A small network was shown many inputs. Here are its activations along a few directions, one row for each input.
In each table, some parts of the input vary, and every possible input appears once, in random order.
Descriptions start from the smaller parts, as in this example, which fits no table here: one of 5 places around a ring, together with either a single point or one of 9 places along a line or (one of 3 separate values, together with one of 4 places along a line).
Shared parts are said once, and a part with two or three values counts as separate values.

Other details of the inputs shift rows strongly along two fixed directions, in all tables alike. That doesn't count.

A family of inputs:
r1: [-3 -17 24 28 8 19 -5 -12 30 3 -42 -25]
r2: [-25 7 0 33 17 15 41 34 9 8 14 -11]
r3: [8 -4 23 23 9 6 6 -32 34 -17 -36 -24]
r4: [19 -2 -13 -50 -26 -60 -22 18 -27 -14 -31 38]
r5: [7 -2 18 1 12 22 7 -15 34 -12 -25 -33]
r6: [14 29 -47 -55 -4 -57 14 63 -53 -11 38 61]
r7: [-19 -17 30 21 3 4 2 -26 39 -12 -20 -18]
r8: [9 1 34 9 6 -2 14 -29 32 -22 -20 -20]
r9: [-5 21 -48 11 36 25 27 19 -32 20 62 10]
r10: [0 5 -19 11 11 40 -17 -28 -46 47 49 28]
r11: [20 17 -68 -59 -16 -34 -45 0 -104 30 44 87]
r12: [-13 -13 25 12 2 24 -1 -5 34 0 -31 -28]
r13: [42 18 -18 6 31 38 -3 -29 -24 24 12 -3]
r14: [-41 -11 20 -39 -44 -106 27 91 20 -55 -54 22]
r15: [0 6 -26 -4 13 37 -17 -22 -38 49 56 17]
r16: [-1 -2 21 -3 6 2 6 -18 33 -13 -7 -24]
r17: [12 10 18 -6 13 13 9 -22 18 -7 4 -20]
r18: [-24 -19 27 -69 -55 -103 -14 38 22 -48 -52 24]
r19: [-11 -8 14 39 -15 15 14 14 31 -11 3 -38]
r20: [-3 17 -35 -43 -6 -59 17 60 -34 -18 21 45]
r21: [-7 -1 -9 5 16 32 -7 -26 -4 29 35 -4]
r22: [-3 -13 40 26 -23 -24 25 21 68 -57 -34 -52]
r23: [30 18 -8 4 17 16 -3 -32 -21 9 6 6]
r24: [-6 -7 7 7 12 28 -4 -12 20 7 -11 -21]
r25: [-13 -12 37 35 -2 11 -3 -14 27 -4 -41 -15]
r26: [15 14 -41 -13 22 46 -18 -22 -41 37 42 9]
r27: [6 2 -17 26 0 21 6 4 0 0 38 -23]
r28: [5 -9 -6 9 11 14 -13 -13 -1 12 -16 -2]
r29: [28 17 -24 -79 -26 -47 -20 28 -52 -9 -6 46]
r30: [-5 -4 5 5 5 6 -6 -29 7 0 6 -1]
r31: [22 6 14 26 -4 8 23 11 31 -29 6 -39]
r32: [3 -7 7 16 4 19 -15 -5 -8 20 -19 1]
r33: [-6 2 -23 -64 -35 -44 -34 28 -67 27 29 67]
r34: [-33 -29 49 -51 -67 -109 -15 39 28 -57 -78 31]
r35: [0 -6 24 11 7 1 7 -31 29 -15 -14 -18]
r36: [-1 -2 -16 30 -4 23 6 7 -1 6 36 -21]
r37: [-5 -6 10 30 11 22 -6 -31 17 2 -18 -12]
r38: [6 -13 12 17 10 10 -1 -18 30 -5 -35 -24]
r39: [-13 -11 31 15 -1 25 -1 1 30 3 -32 -25]
r40: [-3 3 -7 40 -5 38 8 10 -5 19 38 -19]
r41: [-17 14 -29 25 36 25 34 19 -11 16 44 -5]
r42: [10 10 -34 12 18 41 -26 -31 -54 45 37 30]
Each input here is: one of 6 places along a line, together with either one of 2 separate values or one of 5 places around a ring.
The inputs of r22 and r19 match in every part but the place on the line of 6. If r35 is changed in the same way as r22 into r19, which row does it become?
> r34

A family of inputs:
r43: [11 -1 -50 -61 -38 -28 -66 13 -93 34 21 78]
r44: [-23 -13 31 27 -26 -35 33 43 55 -50 -33 -36]
r45: [-10 6 -15 68 32 100 4 -26 -9 54 60 -31]
r46: [3 -6 26 -25 -33 -56 14 38 40 -53 -46 -19]
r47: [-42 -29 64 46 -20 1 21 12 81 -27 -51 -56]
r48: [-1 -10 53 26 -2 -4 35 3 91 -49 -54 -72]
r49: [28 2 -7 -49 -34 -48 -29 7 -32 -15 -8 35]
r50: [-3 -4 48 21 25 1 44 1 84 -47 -63 -59]
r51: [-7 -16 -3 -47 -36 -47 -42 -2 -30 2 -20 44]
r52: [-29 -11 -2 -37 -36 -51 -15 36 -25 1 6 38]
r53: [27 22 -15 44 73 84 35 -30 8 24 26 -44]
r54: [-25 -6 18 -8 -19 -57 29 47 35 -45 -30 1]
r55: [-22 -11 40 47 17 -6 51 22 76 -40 -44 -48]
r56: [-3 -17 -6 -44 -42 -41 -46 6 -35 4 -22 42]
r57: [9 3 -6 54 54 93 -9 -62 -2 56 3 -20]
r58: [-7 -9 44 -8 -13 -39 27 14 75 -56 -54 -43]
r59: [-30 -9 0 -37 -32 -50 -14 37 -21 0 1 40]
r60: [48 23 -37 44 53 109 -11 -78 -37 60 81 -16]
r61: [-41 -30 68 50 -22 2 23 15 85 -31 -57 -60]
r62: [-4 14 -27 57 59 97 11 -24 -23 70 52 -10]
r63: [1 18 -63 -51 -23 -52 -10 48 -82 12 65 69]
r64: [-41 -24 41 -8 -46 -51 2 38 35 -30 -39 -5]
r65: [21 16 -12 43 46 78 24 -38 21 21 44 -51]
r66: [32 24 -47 -78 -13 -44 -34 -4 -90 10 32 80]
r67: [18 28 -62 66 55 107 18 -29 -46 64 117 -18]
r68: [-30 -8 -3 -39 -27 -49 -9 39 -24 0 -3 47]
r69: [14 -5 39 31 17 26 10 -54 56 -17 -22 -49]
r70: [31 25 -59 -68 -24 -44 -21 44 -79 4 44 59]
r71: [6 17 -29 74 40 84 28 -10 -4 28 69 -38]
r72: [9 3 -6 52 55 94 -10 -69 -4 57 14 -19]
r73: [1 19 -63 -52 -16 -51 -10 48 -81 13 62 73]
r74: [16 -6 42 35 14 32 9 -49 57 -17 -24 -53]
r75: [12 -4 -47 -61 -37 -31 -63 8 -91 34 22 77]
r76: [-25 -6 -4 -36 -23 -48 -8 45 -27 4 -13 48]
r77: [5 -7 38 -33 -24 -60 -5 -8 32 -45 -56 1]
r78: [-27 -42 80 35 -19 -6 -2 -26 99 -39 -92 -61]
r79: [1 15 -60 -46 -28 -50 -9 52 -78 7 61 63]
r80: [8 -19 62 3 -29 -37 3 0 68 -57 -75 -37]
r81: [8 14 -21 -62 -8 -49 2 31 -23 -23 -2 35]
r82: [5 -5 41 -27 -18 -59 3 -1 33 -46 -75 2]
r83: [35 19 -5 45 61 81 10 -64 -5 33 13 -28]
r84: [-24 -26 44 -23 -30 -49 -17 -3 36 -30 -79 6]
r85: [2 0 -43 -67 -25 -39 -57 -4 -83 32 20 80]
r86: [8 20 -36 68 69 85 38 -13 -11 39 57 -25]
r87: [33 35 -51 30 75 105 13 -52 -33 55 94 -20]
The inputs of r45 and r61 match in every part but one. If r80 is changed in the same way as r45 into r61, which row does it become?
> r49
The inputs of r56 and r78 match in every part but one. If r67 is changed in the same way as r56 into r78, which row does it become?
> r79
Describe the family of inputs behind these rows.
> one of 5 places around a ring, together with one of 9 places along a line
A walk changes only the place on the ring of 5. It starts at r51 and steps to r69. List the rest of the walk in order.
> r58, r63, r52

A family of inputs:
r88: [-11 2 -35 -26 -17 -25 -34 13 -63 36 43 58]
r89: [20 23 -30 59 61 90 23 -41 -10 35 44 -40]
r90: [-6 -12 38 7 -16 -42 19 6 57 -48 -32 -37]
r91: [5 -10 10 -36 -28 -68 5 23 9 -37 -5 14]
r92: [16 2 -40 15 4 36 -18 -2 -53 37 50 23]
r93: [22 26 -51 39 70 94 13 -32 -17 51 58 -25]
r94: [6 2 30 7 0 -25 27 0 45 -38 -16 -13]
r95: [23 -13 8 -49 -28 -45 -50 -28 -22 -10 -34 29]
r96: [-31 -11 -3 -27 -23 -48 -8 9 -18 -12 -10 44]
r97: [-3 -4 54 45 30 22 58 -20 88 -35 -36 -65]
r98: [15 12 -34 -19 -22 -25 -16 27 -53 -3 7 41]
r99: [11 11 -35 0 -6 25 -10 -3 -27 19 46 -9]
r100: [11 7 -39 16 8 32 -12 -6 -54 47 40 31]
r101: [-14 -23 34 74 14 49 16 -26 62 10 -21 -61]
r102: [31 34 -37 52 59 87 18 -54 -22 42 82 -19]
r103: [-2 -9 10 12 -25 12 -1 14 18 -10 -6 -27]
r104: [16 12 -39 -49 -24 -17 -21 21 -62 11 60 34]
r105: [13 -13 40 -46 -41 -71 -31 -18 17 -42 -86 18]
r106: [-11 -12 45 15 -16 -28 22 31 51 -49 -77 -31]
r107: [-12 -8 -8 -35 -16 -38 -8 41 -17 9 -27 30]
r108: [-44 -27 52 62 16 33 21 -38 81 -15 -23 -50]
r109: [27 7 2 17 54 86 -12 -80 18 37 -9 -24]
r110: [7 -6 -19 -23 -31 -49 -14 28 -13 -23 -2 21]
r111: [15 30 -27 -4 25 13 17 -11 -30 14 39 6]
r112: [17 -8 23 -51 -23 -51 -28 -17 -1 -19 -69 27]
r113: [-17 6 -16 -29 -7 -32 -15 22 -51 22 10 50]
r114: [-41 -16 16 -34 -19 -56 6 20 -2 -20 -35 33]
r115: [-7 -10 -5 11 -20 21 -10 5 -7 31 18 -5]
r116: [8 13 -37 -39 -3 -20 -15 40 -46 6 3 35]
r117: [-10 -3 46 42 39 37 44 -9 91 -31 -43 -74]
r118: [-11 -9 30 -45 -55 -76 3 38 31 -53 -27 -6]
r119: [-16 9 -20 -3 30 23 -6 -1 -28 46 25 17]
r120: [-9 -3 40 -14 8 -30 37 17 67 -46 -46 -29]
r121: [-38 -16 60 58 0 39 9 -17 83 0 -22 -62]
r122: [20 34 -65 -62 12 -15 -7 22 -72 24 60 60]
r123: [14 17 -5 53 59 76 31 -38 12 18 32 -46]
r124: [22 10 -44 -37 -12 -26 -19 16 -64 7 53 44]
r125: [-41 -14 4 -37 -40 -36 -20 17 -10 -7 7 35]
r126: [-8 -9 33 58 40 61 26 -8 60 2 -31 -59]
r127: [-50 -23 32 -45 -22 -73 5 34 31 -37 -61 22]
r128: [-6 -11 24 -49 -48 -71 5 33 21 -46 -15 -1]
r129: [-13 -19 32 18 -5 -14 15 17 27 -5 -48 -17]
r130: [-28 -18 55 70 18 29 23 -26 75 -9 -40 -52]
r131: [36 7 -20 -29 1 39 -54 -56 -57 41 37 17]
r132: [24 21 -38 59 60 109 7 -34 -45 65 65 -7]
r133: [23 8 -65 -30 -17 -11 -34 21 -90 25 55 55]
r134: [13 12 -45 1 -8 47 -27 3 -60 45 67 24]
r135: [-1 -5 11 -12 -36 -50 -9 40 -4 -26 -40 29]
r136: [0 -3 20 -28 -32 -74 6 36 13 -55 -39 14]
r137: [11 7 7 69 33 56 25 -32 42 -3 0 -53]
Describe the family of inputs behind these rows.
> one of 5 places along a line, together with either a single point or one of 9 places along a line
The inputs of r89 and r93 match in every part but the place on the line of 5. If r112 is changed in the same way as r89 into r93, which row does it become?
> r109

A family of inputs:
r138: [-24 -15 21 9 -13 -11 0 12 19 -4 -30 0]
r139: [-20 -12 11 6 -11 -11 -5 12 6 1 -28 4]
r140: [7 16 -8 -25 -3 -53 29 44 1 -37 -9 13]
r141: [-19 -6 3 30 16 34 3 -13 2 25 7 -8]
r142: [3 -9 11 -25 -41 -40 -17 14 3 -24 -16 9]
r143: [6 -7 4 -25 -38 -40 -21 14 -5 -21 -17 10]
r144: [3 -3 10 20 3 26 0 -27 19 2 22 -26]
r145: [32 25 -59 -60 3 -19 -30 7 -93 28 36 71]
r146: [4 -2 7 19 2 29 -2 -27 10 5 24 -22]
r147: [26 14 -20 -19 14 5 -10 -7 -35 16 4 22]
r148: [13 9 -3 9 31 30 8 -30 6 8 0 -13]
r149: [14 -5 9 28 0 31 -7 -22 16 2 3 -29]
r150: [-19 5 -8 37 24 32 32 25 14 8 26 -23]
r151: [-17 -15 6 -10 -23 -31 -12 26 -6 -2 -31 20]
r152: [13 11 -20 -26 16 -3 -5 -11 -28 8 12 24]
r153: [6 -3 9 24 -1 29 -2 -27 18 3 14 -29]
r154: [-23 -6 8 29 18 31 5 -14 15 22 9 -11]
r155: [-32 -17 28 9 -9 -12 5 10 27 -7 -28 -6]
r156: [-9 -10 31 -6 -40 -61 31 52 52 -63 -32 -31]
r157: [13 9 -7 7 36 30 8 -32 4 12 14 -8]
r158: [23 18 -32 -30 13 3 -12 -9 -45 19 19 34]
The inputs of r148 and r141 match in every part but one. If r145 is changed in the same way as r148 into r141, which row does it become?
> r139
Describe the family of inputs behind these rows.
> one of 3 separate values, together with either a single point or one of 6 places along a line
List by row number the other rows that have the choice among 3 separate values in common with r156.
> r142, r143, r144, r146, r149, r153

A family of inputs:
r159: [-5 18 -46 -76 -19 -61 2 62 -61 4 26 70]
r160: [-4 13 -30 -68 9 -30 -16 13 -51 6 13 59]
r161: [8 -27 54 -11 -30 -48 -5 -4 66 -50 -104 -27]
r162: [7 14 -60 -65 -20 -50 -7 56 -68 8 56 51]
r163: [-11 -8 49 -1 -23 -54 22 53 47 -49 -89 -15]
r164: [-28 -16 7 38 1 66 -12 -23 -3 44 23 -22]
r165: [17 2 4 48 44 65 3 -74 9 30 33 -27]
r166: [22 26 -54 -78 -36 -43 -28 21 -77 15 66 54]
r167: [-3 3 -8 76 35 66 30 -24 21 13 47 -38]
r168: [12 8 -6 53 19 61 5 -45 3 14 54 -30]
r169: [-9 -18 52 10 3 -22 7 -4 63 -30 -103 -30]
r170: [-11 4 -2 54 54 62 12 -58 8 31 16 -19]
r171: [-17 -13 -7 22 0 44 -30 -15 -10 47 26 5]
r172: [-3 -18 36 2 -34 -55 14 52 50 -62 -73 -28]
r173: [7 -15 38 -6 -44 -42 -4 21 45 -55 -66 -26]
r174: [25 14 -23 -61 -3 -17 -26 -11 -47 9 35 40]
r175: [-7 14 -4 64 44 58 32 -22 3 27 40 -17]
Describe the family of inputs behind these rows.
> either one of 2 separate values or (one of 3 separate values, together with one of 5 places around a ring)
What sort of input is r170?
> one of 3 separate values, together with one of 5 places around a ring
